These are the activations of a small neural network, seen along a few directions. Each row is one input.
In each table, some parts of the input vary, and every possible input appears once, in random order.
Descriptions start from the smaller parts, as in this example, which fits no table here: one of 5 places around a ring, together with either a single point or one of 11 places around a ring or (one of 2 separate values, together with one of 6 places along a line).
Shared parts are said once, and a part with two or three values counts as separate values.

Rows:
x1: [ 20   2 -70  17   9  11 -20  -9 -31 -11 -25  56 -32]
x2: [-40  15  -8  27 -14  44  -6  -3  34   6   3 -23  35]
x3: [ 27   8 -60  36 -16 -12 -16 -36  -8  -5  -2  33 -30]
x4: [  5 -28   9   2  19  21 -14  -3  -3   5  54 -50 -23]
x5: [ 21 -50   2 -12  12  -7   5  -4   5  26  -7  -8 -30]
x6: [  1 -30  15 -30  19 -11  56 -48 -48 -43  -8 -55   9]
x7: [  7  41  59 -42  -8 -39 -17  14   9  43  35 -19  13]
x8: [ 12  12 -56  47  -7  30 -32 -14 -44 -26  48  16  -2]
x9: [ -2  25  62 -16  11 -41 -31  37  -1  14  62 -23  24]
x10: [-34   8  -6  19  -1 -11  42 -36   7 -56 -57 -55  68]
x11: [ 25  29 -54  49   7  11  -9 -28 -19  -9  20  27  -6]
x12: [ 26 -46   6 -34  26  24   1  15   9  -8 -26  10 -43]
x13: [-31   5   2  39 -10  34  14   1  40   3  -7   1  55]
x14: [ 16   7  52 -52  21 -58 -27  41  26   9 -17  26  -3]
x15: [ 13  13  53 -32   8 -63 -12  40   6  34  -5  10   8]
x16: [  4 -21  23   1  14  46  17  -2 -22   8  44 -22 -22]
x17: [ -6  43  69 -33  -5 -10 -11  31 -19  27  47 -13   8]
x18: [ 18 -30  17  -9  10  34  24  -7  -9  19  36  -9   0]
x19: [ 20   8 -70  33 -22 -11  -6 -28  -8  -6  17  24 -23]
x20: [ 32   2 -63  12   2  15 -31  -7 -16 -32 -37  57 -39]
x21: [ -3  35  44 -72   7 -88  16 -25 -23 -13  -4 -58  40]
x22: [-33  -5 -11  35 -20  19  27  17  49  -6 -16  -2  37]
x23: [-27 -16  -7  23 -28  34   9  19  22   6 -52  16  34]
x24: [  1  27  67 -29   2 -54   2  30  12  24  11   7  -6]
x25: [ 14 -35   1 -17   5  22  38  11   1  11  28 -12 -20]
x26: [ 13 -39  -5 -28  35   3  -1   1   9  19 -19 -11 -52]
x27: [-34 -16 -13  23   9  17   2  19  41  -4 -58  20  21]
x28: [-41   2   4  42 -27  60 -13  18  13 -17   9 -26  42]
x29: [-27 -22 -12   1 -12  17 -18   8  58 -12 -63  20  14]
x30: [  6  24  51 -46 -20 -37   8  41   3  29  31  -2  11]
x31: [ 18  27 -63  40  -1  15 -29 -35 -24  -5  35  11 -17]
x32: [ 15   6 -57  33 -11  12 -10 -12 -41  -8 -19  52 -30]
x33: [  8 -36  16  -9   6   2  19 -14  10  16   9 -11 -45]
x34: [  8  17 -53  18  -5 -19  24 -71 -72 -67 -18  -9  13]
x35: [-40  -1   8  26 -34  43  22   9  28  -5 -36  13  19]
x36: [-12  22  46 -62  16 -52 -24  31   6  36 -10  10 -25]
Describe the family of inputs behind these rows.
Answer: one of 4 separate values, together with either a single point or one of 8 places along a line
The inputs of x23 and x15 match in every part but the choice among 4 separate values. If x29 is changed in the same way as x23 into x15, which row does it become?
Answer: x14
Change only the place on the line of 8 in x4. List by row number the other rows that result.
Answer: x5, x12, x16, x18, x25, x26, x33
Change only the choice among 4 separate values in x1. List by row number the other rows that result.
Answer: x26, x27, x36

Rows:
x37: [ 21  -6 -34  12  13   4 -20   1  -3  -1  -7  48 -44]
x38: [ 23  -8 -32  20   9  10 -10 -12 -20  -8  -1  28 -31]
x39: [  5  16 -36  28 -11   1   4 -20 -17 -12  19  -2   5]
x40: [-26   0  19   4  -8  10   2  16  24  -5  -4 -23  32]
x41: [-30   9  26  -1 -16  16   3  18  33  18   0 -11  25]
x42: [-29   1  23  -8 -14  15  -3  24  27  10 -12 -13  22]
x43: [ 23 -20 -38  13   7   2   9 -31 -20 -17  -7   8 -27]
x44: [ 13 -13 -37   7   6  -3  20 -29 -18 -21 -11  -5   0]
x45: [ 14   4 -36  23   7   4 -25  -1   1  12  18  46 -38]
x46: [-13 -11   5   2   4   4  21 -13  10 -12 -28 -34  18]
x47: [ 35  23  79 -79  16 -58 -17  32 -35  35  57 -18 -18]
x48: [-21  -4  29 -14 -11  14   2  38  36  18 -29  12  16]
x49: [ 16  -7 -36  18   5   8   3 -22 -28 -22   5  15 -19]
x50: [ 25 -22 -37   6  16  -5 -13  -6   0   2 -17  42 -51]
x51: [-18 -20  28 -21  -9   6  10  29  39  20 -39   5  11]
x52: [-26  -3  26 -13  -4  17  10  20  27   6 -22  -8  23]
x53: [-23   6   2  11  -3  10   2  -2   5 -11  -5 -30  28]
x54: [ 14  -5 -38  14   8   2 -30   4  -5   2   6  45 -40]
x55: [-13  19 -17  27  -9   0   2 -21  -4  -8   8  -7  22]
x56: [-21  17   6  21  -9  11   5  -7  13  -1   4 -30  26]
x57: [ 31  31  76 -67  12 -61 -10  33 -35  40  68 -14 -18]
x58: [-23  10  32  -2 -23  15  -7  32  46  32  -9   8  18]
x59: [  8   7 -33  16  -8   5  -2 -24 -17 -20   7  -4   6]
x60: [ 15   8 -37  32  -6   9  -7 -25 -17  -7  24  11 -20]
x61: [ -8   7 -11  14  -3   0   9 -22  -8 -23 -17  -6  17]
x62: [ 13  -4 -39  18   4  12 -10 -24 -24 -15  18  13 -13]
x63: [-17 -17  21  -6  -1   3  21   5  29  -7 -27 -28  22]
x64: [-23  -3  22   2  -3   9  15  16  22 -11 -16 -20  29]
x65: [-25  10  24  13 -15  11   6   9  32   3   4 -23  30]
x66: [ 11   3 -30  13  -2   4  11 -24 -19 -25  -4   0   3]
x67: [ 17  -7 -35  20   8  11 -20 -12 -20  -3  14  26 -23]
x68: [-22 -19  25 -20  -3   9  18  12  30   8 -31 -15  17]
x69: [ 36  18  79 -79  21 -56  -5  30 -35  28  43 -12 -21]
x70: [ -5  -9 -19   7   4  -7  18 -27  -8 -19 -23 -11  14]
x71: [-20   2   7   8   2  10  15  -4   3 -17 -16 -26  26]
x72: [-22   1  29 -12 -17  17 -13  35  42  25 -20   7  18]
x73: [ 15   2 -34  33  -1   7 -15 -11 -18   3  22  26 -28]
x74: [ 24 -25 -38  15  12  -1   0 -16 -21  -7  -9  22 -36]
x75: [-13   8 -17  15  -4   2  -2 -21  -9 -17  -2  -8  24]
x76: [ 40   2  75 -89  29 -67   5  23 -37  31  39 -17 -23]
Describe the family of inputs behind these rows.
Answer: one of 4 places along a line, together with either a single point or one of 9 places along a line
The inputs of x41 and x52 match in every part but the place on the line of 4. If x56 is changed in the same way as x41 into x52, which row does it become?
Answer: x71
The inputs of x62 and x60 match in every part but the place on the line of 4. If x72 is changed in the same way as x62 into x60, which row does it become?
Answer: x58
Change only the place on the line of 9 in x63. List by row number the other rows that result.
Answer: x43, x44, x46, x50, x51, x68, x70, x74

Rows:
x77: [  3   5 -46  48   8  41  14 -25  -5 -10  12  24  -1]
x78: [ -7 -18  77 -61  -4  -1  10  71  40  35   1  -5  10]
x79: [ -9  -5 -30  38  -8  16  -2  -6  -4 -41   8  -6  11]
x80: [-25  15  35 -24  -1 -34   6  14  41  27  -1 -24  28]
x81: [-13  -4 -12  24  14   9  18 -29   0 -15   4 -43  19]
x82: [ -5 -11   7 -26 -20   4  29 -29  -9 -12 -27 -30  32]
x83: [-27  21  73 -31  -4   2 -19  35  27  45  -1  -9  14]
x84: [ 89  42  15 -62  35 -89 -32  12 -93  25  74  33 -72]
x85: [-16   9  45  -7 -16 -11  25   8   3 -12 -19 -22  24]
x86: [ 10 -38 -88  66   0  29 -20 -24   2 -16 -32  38 -55]
x87: [ -1 -15 -77  35  -4  32 -28 -27  -1 -26 -19  43 -11]
Describe the family of inputs behind these rows.
Answer: either a single point or one of 10 places along a line

Rows:
x88: [-13  25  26 -30 -33 -10   7  -6 -11   8   5 -23  63]
x89: [-36  10  57  -2 -27 -13  -7  31  29   9 -27   3  41]
x90: [-30  21  24 -23 -19   6 -19  55  44  37 -35   8  40]
x91: [-33 -25 -34  12   4  23   1  18  43  -5 -72  14  -1]
x92: [-34 -10 -45  69 -28  57  11 -30   5 -18 -18   4  16]
x93: [  2  -4 -41  26  19 -31  42 -48 -13 -32 -23 -17  -3]
x94: [ 26 -16 -27  15   7  -6   8 -35 -53 -31 -31 -14 -15]
x95: [ 38 -10 -71  35 -18  32 -32 -25   2  19  19  63 -52]
x96: [ 38  -5  51 -51  33 -28  -2  48   0  30  54   5 -28]
x97: [-27 -16  58 -44   4  12  -8  65  58  49  -9 -25  22]
x98: [-36   2  80 -29  10  10  29  29  26  10   8 -40  19]
x99: [-26 -15 -17  16  -4  29  25 -24  12 -35 -55  -2  12]
x100: [ -6 -23 -30   8  -6  20  26 -50 -17 -14 -36 -17  35]
x101: [-20 -12  80 -31   5   3   9  49  62   6  11 -28  24]
x102: [  5  50  14 -14   0 -51  17  -8  -2  -3  19 -26  31]
x103: [  5  26  27 -34  -4 -38 -11  14 -50   4  19  12 -12]
x104: [ 23  29  24 -20   9 -41  -7  37 -24  22  20  37 -19]
x105: [ 18   0  51 -70  23 -29 -11  29 -16  -1  56 -23 -29]
x106: [ 19  32  26 -39  -8 -35 -37  19   2  37  12  47 -41]
x107: [-18  -9  67 -43   3  -4  12  -2  -2  28  25 -56  43]
x108: [ 19   5 -62  54 -15  18 -11 -37 -39 -39  12 -14 -30]
x109: [ 21  11  66 -45  28 -24 -17  11 -22   5  36 -59  -9]
x110: [-29  37  40 -23 -16   7  -4  17  23  -8 -11  -9  50]
x111: [-38 -16 -60  64  -4  59 -24   7  41  17 -33  20  12]
x112: [ 17 -10 -71  36  -2  23 -16 -26 -39 -28  33  27 -29]
x113: [ 25  -9 -65  50  21  15 -34 -15 -15  -5  29  49 -35]
x114: [ 23 -11  62 -55  10 -26 -22  26   5  62  33  16 -53]
x115: [ 24 -11 -43  -7  33  -3  10 -14 -34 -45  -1  25 -32]
x116: [ -5  10  56 -27  21 -53  33   0   2  12  38 -60   2]
x117: [ 32 -14 -37   0  16  -2  -1 -15  -1   6 -22  60 -66]
x118: [  8   1 -75  61 -15   2  10 -57 -10 -19  18 -15  10]
x119: [ 28  38  27 -25 -12 -26 -17   5 -42  -2  11 -23  19]
x120: [-29 -15 -43  78 -26  45   9  -5  40 -30 -18  15   1]
x121: [-20 -36  -5  29   8  23   1 -12  32 -18 -58  12  27]
x122: [ 37 -33 -36   9  14 -12   6  -9 -34   1 -21  44 -35]
x123: [ -7   0 -72  49 -32  47  24 -41  -1 -31  14 -10  23]
Describe the family of inputs behind these rows.
Answer: one of 4 places along a line, together with one of 9 places along a line
The inputs of x120 and x101 match in every part but the place on the line of 4. If x113 is changed in the same way as x120 into x101, which row does it become?
Answer: x96
Change only the place on the line of 4 in x117. List by row number the other rows that result.
Answer: x95, x106, x114
Change only the place on the line of 9 in x104. List by row number the other rows that result.
Answer: x88, x89, x90, x102, x103, x106, x110, x119
